Each row below holds a small network's activations on one input, seen along a few directions.
In each table, some parts of the input vary, and every possible input appears once, in random order.
A made-up example of a description, with smaller parts first: one of 5 places around a ring, together with either a single point or (one of 2 separate values, together with one of 4 places along a line) or one of 9 places along a line.
Shared parts are said once, and a part with two or three values counts as separate values.
In the rows, 128 means zero.

Other details of the inputs shift rows strongly along two fixed directions, in all tables alike. That doesn't count.

A family of inputs:
row 1: [159 192 107 153 155  95 146  55 179  59  97]
row 2: [104  34 166 108  95 135 146 221  83 146 131]
row 3: [108  54 154  70  62 102  70 171 218  89 147]
row 4: [113  48 161  93  99 165 118 219  94 177 151]
row 5: [118  42 158 108  98 144 131 188  84 143 166]
row 6: [134 199  93 174 175 132 168  89  67 220 105]
row 7: [110 149 110 112 105 113 106  94 171  97 126]
row 8: [139 162 117 141 133 106 137  79 170  64 137]
row 9: [129 147 144 154 152 155 160 173  58 151 130]
row 10: [121  55 141  60  55 119  54 160 213 113 144]
row 11: [119 149 122 180 185 144 142 127  58 152 138]
row 12: [126  46 166 107 100 152 120 218  88 156 161]
row 13: [175 180 107 150 159 100 134  45 179  70 105]
row 14: [144 188 114 167 188 155 173  99  59 167  92]
row 15: [140 115 139 154 160 147 162 157  48 160 118]
row 16: [158 183 104 146 158  96 114  40 181  88  93]
row 17: [110 173 122 156 162 157 176 127  55 156 125]
row 18: [159 217  89 121 120 105 116  39 190 159 126]
row 19: [115 155 138 144 151 167 160 170  64 171 120]
row 20: [103 161 124 183 179 140 154 136  58 145 131]
row 21: [ 83  24 160 118 112 129 121 230  97 152 129]
row 22: [146 147 131 125 123 113 122 115 184  71 135]
row 23: [129 141 124  97 104 113 135  96 176 102  95]
row 24: [127 136 135 169 179 154 127 166  64 167 135]
row 25: [134 164 102 122 125 117 100  63 168 103 125]
row 26: [104  61 143  59  46 115  65 174 215 104 138]
row 27: [149 124 123 127 123 111 120  88 171  75 150]
row 28: [109 146 106 148 139 138 152 127  64 222 154]
row 29: [141 171 120 124 115 110 140  69 157  76 130]
row 30: [163 135 130 123 129 117 110 106 181  82 144]
row 31: [145 165 112 110 120 125 126  58 165 103 129]
row 32: [115  31 136  60  56 105  67 150 210 110 121]
row 33: [ 97 133 125 163 161 148 150 174  56 173  95]
Description of these inputs: one of 3 separate values, together with either a single point or (one of 2 separate values, together with one of 5 places around a ring).
The inputs of row 6 and row 28 match in every part but the choice among 3 separate values. If row 16 is changed in the same way as row 6 into row 28, which row does it become?
Answer: row 11
Which other rows agree with row 10 in the choice among 3 separate values? List them by row number.
Answer: row 3, row 4, row 9, row 12, row 18, row 19, row 22, row 24, row 26, row 30
Change only the choice among 3 separate values in row 25. List by row number the other rows that result.
Answer: row 10, row 32
Change only the place on the ring of 5 in row 23. List by row number the other rows that result.
Answer: row 1, row 2, row 21, row 33

A family of inputs:
row 34: [154 199 115 120 124 109 135  53 195  57 107]
row 35: [147 161 124 145 144 159 165 116  58 184 171]
row 36: [104  97 133  96  95 134 103 162 148 146 128]
row 37: [129  78 137 112 111 121 103 159 148 140 137]
row 38: [142 187 100 121 117  92 126  36 191  85 102]
row 39: [114  76 143 109 104 119 137 152 136 104 137]
row 40: [121  94 148 117 115 134 107 166 138 105 150]
row 41: [109  97 141  97  89 128 119 164 140 131 124]
row 42: [119  80 133  97 101 127 106 153 147 152 121]
row 43: [137 186  94 120 123  98 109  37 198 101 107]
row 44: [122 166 112 183 183 137 146 123  70 163 130]
row 45: [124  79 142  98  95 121 122 154 139 137 117]
row 46: [114  94 139 111 105 128  99 168 148 134 145]
row 47: [144 146 131 174 182 149 146 141  66 138 127]
row 48: [143 162 130 168 178 147 178 128  62 137 107]
row 49: [126 146 126 180 181 143 147 136  63 134 138]
What do these inputs look like to the network?
Answer: either a single point or (one of 3 separate values, together with one of 5 places around a ring)
Change only the place on the ring of 5 in row 38. List by row number the other rows that result.
Answer: row 39, row 43, row 44, row 49
Change only the choice among 3 separate values in row 39. List by row number the other rows that result.
Answer: row 34, row 48

A family of inputs:
row 50: [123 134 117 135 136 129 135 124  95 165 134]
row 51: [109 158 129 165 165 136 157 136  84 110 107]
row 52: [ 85  38 140  91  75 111 106 190 140 157 136]
row 53: [129 166 121 193 193 146 182 132  35 138 104]
row 54: [133 161 120 196 204 148 180 131  39 145  98]
row 55: [118 152 124 127 128 148 148 139 103 167 103]
row 56: [117  27 155  75  67 133  96 185 138 173 173]
row 57: [151 158 108  94  94 112  97  79 205 116 131]
row 58: [104  48 143  89  90 132 115 180 126 175 116]
row 59: [135 146 126 167 170 131 155 127  77 117 131]
row 60: [119 146 126 172 167 122 155 133  86 113 109]
row 61: [128 172 107 179 191 146 159 118  47 194 118]
row 62: [118 177 106 111 111 105 116  69 184 109 102]
row 63: [137 168 132 164 167 153 159 144  86 121 142]
row 64: [135 177 125 127 127 106 129  92 187  61  98]
row 65: [163 178 110 106 104 119 108  63 181 124 136]
row 66: [140 137 103 102 101  97 112  62 200 116  98]
row 67: [130 143 141 147 153 146 151 154  90 118 127]
row 68: [167 171 118 160 159 119 139  62 136  91 147]
row 69: [147 210 104 132 135 133 132  76 150 136 130]
row 70: [152 142 124 105 109 106 117  89 194  61  93]
row 71: [106  40 146  72  65 134 107 197 141 166 119]
row 72: [122 153 126 128 132 146 138 141 100 168 125]
row 73: [120 150 117 136 138 107  52 110 214  59  98]
row 74: [116 191 113 177 183 149 159 138  53 189  87]
row 75: [ 97  84 137 113 107 154 129 184  86 180 165]
row 76: [135 175 106 103 109 112 115  60 178 111 123]
row 77: [169 155 129 126 131 110 120  63 178  73 143]
row 78: [159 146 125 110 112 111 107  91 199  62 136]
row 79: [ 90  81 138 109 105 151 138 180  82 177 126]
row 80: [103  32 141  83  69 125 102 188 138 162 176]
row 81: [161 165 123 120 130 109 118  80 180  65 112]
row 82: [129 185 131 186 191 164 187 147  39 141  95]
row 83: [146 141 103 106 104 101 101  65 205 118 140]
row 84: [152 146 110 100  89 102 107  57 189 115 156]
row 85: [141 143 146 147 143 153 151 147  88 122 156]
row 86: [ 96  21 156 111 103 111 114 203 139 112 130]
row 87: [100  66 155 142 143 131 137 203  86 136 113]
row 88: [158 159 107 117 113 107 111  50 182 127 146]
row 89: [110  31 170  89  78 144 115 195 123 109 189]
row 90: [109 132 116 148 148 122 135 129 108 169 105]
row 91: [114 182  96 134 138 112  54  88 204 119  91]
row 92: [152 165 120  89  83 119 108  73 199 116 148]
row 93: [103  53 160 104 103 138 123 191 114 109 154]
row 94: [137 171 120 198 198 150 173 133  38 140 144]
row 95: [143 157 116  91  85 116 108  61 189 112 155]
row 96: [130 167 108 117 121  96 111  68 191 120  88]
row 97: [154 180 133 190 193 164 170 137  33 149 139]
row 98: [141 166 120 202 210 151 170 132  43 148 138]
row 99: [123  64 155 138 124 143 140 185  73 135 180]
row 100: [156 135 126 113 122 103 108  81 200  65 137]
row 101: [128 161 128 162 165 151 157 131  79 115 149]
row 102: [ 96  34 161  90  84 136 124 199 127 105 136]
row 103: [109  38 148  72  68 133  96 201 140 166 143]
row 104: [114  13 159 101 101 120 109 198 133 115 154]
row 105: [111  20 162  94  96 126 118 200 133 116 122]
row 106: [119  40 161 108 116 129 117 194 120 121 141]
row 107: [127 134 123 134 146 135 131 129  99 175 119]
row 108: [106 156 125 136 134 138 141 146 108 164 104]
row 109: [125 181 129 194 200 149 171 152  44 141  88]
row 110: [139 161 102 111 108 102 121  57 178 115 102]
row 111: [147 148 110  98 102 105  97  69 205 120 132]
The inputs of row 106 and row 107 match in every part but one. If row 99 is changed in the same way as row 106 into row 107, which row does it become?
Answer: row 84
The inputs of row 65 and row 97 match in every part but one. If row 62 is changed in the same way as row 65 into row 97, which row does it become?
Answer: row 51
What do these inputs look like to the network?
Answer: one of 2 separate values, together with either a single point or (one of 5 places along a line, together with one of 6 places around a ring)
Change only the place on the line of 5 in row 95. List by row number the other rows that result.
Answer: row 62, row 75, row 76, row 79
Change only the place on the ring of 6 in row 106. List by row number the other rows that result.
Answer: row 59, row 67, row 81, row 93, row 104
Change only the choice among 2 separate values in row 90. List by row number the other rows that result.
Answer: row 86
Change only the choice among 2 separate values in row 66. List by row number the other rows that result.
Answer: row 54
Change only the place on the line of 5 in row 74. List by row number the other rows that result.
Answer: row 57, row 65, row 71, row 103

A family of inputs:
row 112: [ 95  79 148 113 116 132 146 195 115 112  88]
row 113: [138  73 143 104  99 141 143 160 107 165 173]
row 114: [142 216  99 127 126 110 108  57 190 116 109]
row 115: [146 188  98 113 112 109 126  32 172 113 131]
row 116: [133 190 110 213 213 154 167 118  50 125 122]
row 117: [105 116 122 128 117 129 132 156 103 188 137]
row 118: [111 118 134 121 121 153 127 153  92 161 150]
row 119: [137  84 149 106 106 153 131 172 108 153 169]
row 120: [101  86 132 109 115 140 101 178 122 181 106]
row 121: [114  64 157 127 135 132 130 181 116 109 148]
row 122: [162 178 122 135 128 102 124  61 178  60 110]
row 123: [124 204  95 189 200 145 161  99  48 212  80]
row 124: [126 100 142 143 138 137 131 168  90 124 134]
row 125: [131  48 140  59  56  84  63 130 246  45 150]
row 126: [156 175 129 134 138 100 130  62 182  56 116]
What do these inputs look like to the network?
Answer: either a single point or one of 6 places around a ring or (one of 2 separate values, together with one of 4 places along a line)

A family of inputs:
row 127: [127 118 116 100 102 110  91  91 178 145 139]
row 128: [ 91 121 135 173 164 155 135 179  57 156 130]
row 129: [141 127 125 120 119 110  91 107 179  68 139]
row 130: [128  43 150 102 104 119  84 173 167 118 143]
row 131: [141 112 142 151 167 152 165 160  47 144 139]
row 132: [132 119 118 115 115 107  96  98 185  91 156]
row 133: [145 129 135 110 107 117 121  98 173  68 108]
row 134: [102 126 139 140 126 129 140 147 108 124 124]
row 135: [128  54 155  89  82 126 118 170 147  82 147]
row 136: [ 84  45 146  98 100 142  91 200 109 191 139]
row 137: [130 135 127 108  98 116 133  96 171  65 136]
row 138: [129  60 153 105 109 118 120 172 137 127 135]
row 139: [142 192 110 154 159 126 164  76 133 107  92]
row 140: [100 115 129 171 171 149 140 184  68 171 122]
row 141: [129 128 123  80  93 117 114  87 176 125 110]
row 142: [109 128 134 138 128 128 146 147 103 116 144]
row 143: [122 126 142 164 161 144 158 178  48 138 137]
row 144: [111  50 153 104  94 122  78 179 161 102 136]
row 145: [ 97  58 143 100  85 120  91 174 160  98 164]
row 146: [143 196 106 157 163 116 155  68 124 109 134]
row 147: [133 116 115 130 110 122 135 122 106 183 150]
row 148: [130 108 136 167 179 150 130 170  57 155 152]
row 149: [100  53 156  87  71 128 118 170 155  98 136]
row 150: [169 181 120 151 168 127 155  71 124 104 100]
row 151: [120 117 135 152 158 155 173 158  48 152 148]
row 152: [140 194 103 142 143 115 146  62 123 160 119]
row 153: [123 134 109  81  87 116 115 108 181 118  92]
row 154: [124  48 157 112 115 138 137 203 108 135 117]
row 155: [146 201 121 163 162 119 142  79 124  95  97]
row 156: [ 99 124 132 140 145 148 146 166  54 205 119]
row 157: [139 153 144 109 111 170 136 158 114 147 149]
row 158: [144 118 125 119 126 103  90 114 195  91 108]
row 159: [136 114 122 149 136 157 163 141  47 205 145]
row 160: [144 114 106 111  94 108  90  86 176 148 152]
row 161: [108 110 131 168 171 152 139 172  66 172 138]
row 162: [141 126 120  88  93 116 123  78 170 132 128]
row 163: [120 198  88 140 150 126 112  90 139 146  84]
row 164: [126 210  93 137 141 116 135  85 133 145  79]
row 165: [149 186 113 150 160 129 163  67 129 110 109]
row 166: [154 238 121 135 135 146 137  93 138 132 134]
row 167: [163 190 114 156 169 114 146  72 124 102 126]
row 168: [139 132 121 101  97  91 114  78 215  82 127]
row 169: [134 200 108 162 162 114 156  82 136 116  96]
row 170: [129  60 148  85  80  95 102 159 197  95 118]
row 171: [121 151 144 145 149 183 124 194  71 187 160]
What do these inputs look like to the network?
Answer: one of 3 separate values, together with either a single point or one of 4 places along a line or (one of 2 separate values, together with one of 5 places around a ring)
The inputs of row 135 and row 143 match in every part but the choice among 3 separate values. If row 162 is changed in the same way as row 135 into row 143, which row does it become?
Answer: row 152
A walk changes only the place on the ring of 5. It starts at row 130 and steps to row 148. List the rest of the walk in order.
Answer: row 129, row 144, row 158
Change only the choice among 2 separate values in row 145. List by row number the other rows that result.
Answer: row 129

A family of inputs:
row 172: [113  41 154  82  75 118  89 173 178  90 162]
row 173: [125  33 154  86  81 109  94 166 176  93 155]
row 174: [126 136 122 167 169 156 152 153  41 200 137]
row 175: [150 184 106 106 103 104 105  54 209 104 122]
row 176: [120  41 159  74  72 120 101 177 178  88 145]
row 177: [143 230  95 178 190 117 143  58 136  92  69]
row 178: [157 234  90 163 168 122 155  33 125 135 110]
row 179: [147 179 102 106 106 107  99  47 205 102 132]
row 180: [114  73 153 119 114 135 123 195 115 124 148]
row 181: [117 124 143 172 172 157 173 176  31 148 128]
row 182: [150 175 106 100 101 100 117  46 199  94 115]
row 183: [ 95 138 123 162 167 149 146 170  50 203  94]
row 184: [114  85 142 101 100 145 122 172 114 164 138]
row 185: [120 119 141 176 175 153 171 173  35 155 135]
The inputs of row 173 and row 174 match in every part but one. If row 172 is changed in the same way as row 173 into row 174, which row does it become?
Answer: row 179
What do these inputs look like to the network?
Answer: one of 2 separate values, together with either a single point or one of 6 places around a ring
Change only the choice among 2 separate values in row 182. List by row number the other rows that result.
Answer: row 181
Change only the choice among 2 separate values in row 176. List by row number the other rows that result.
Answer: row 184
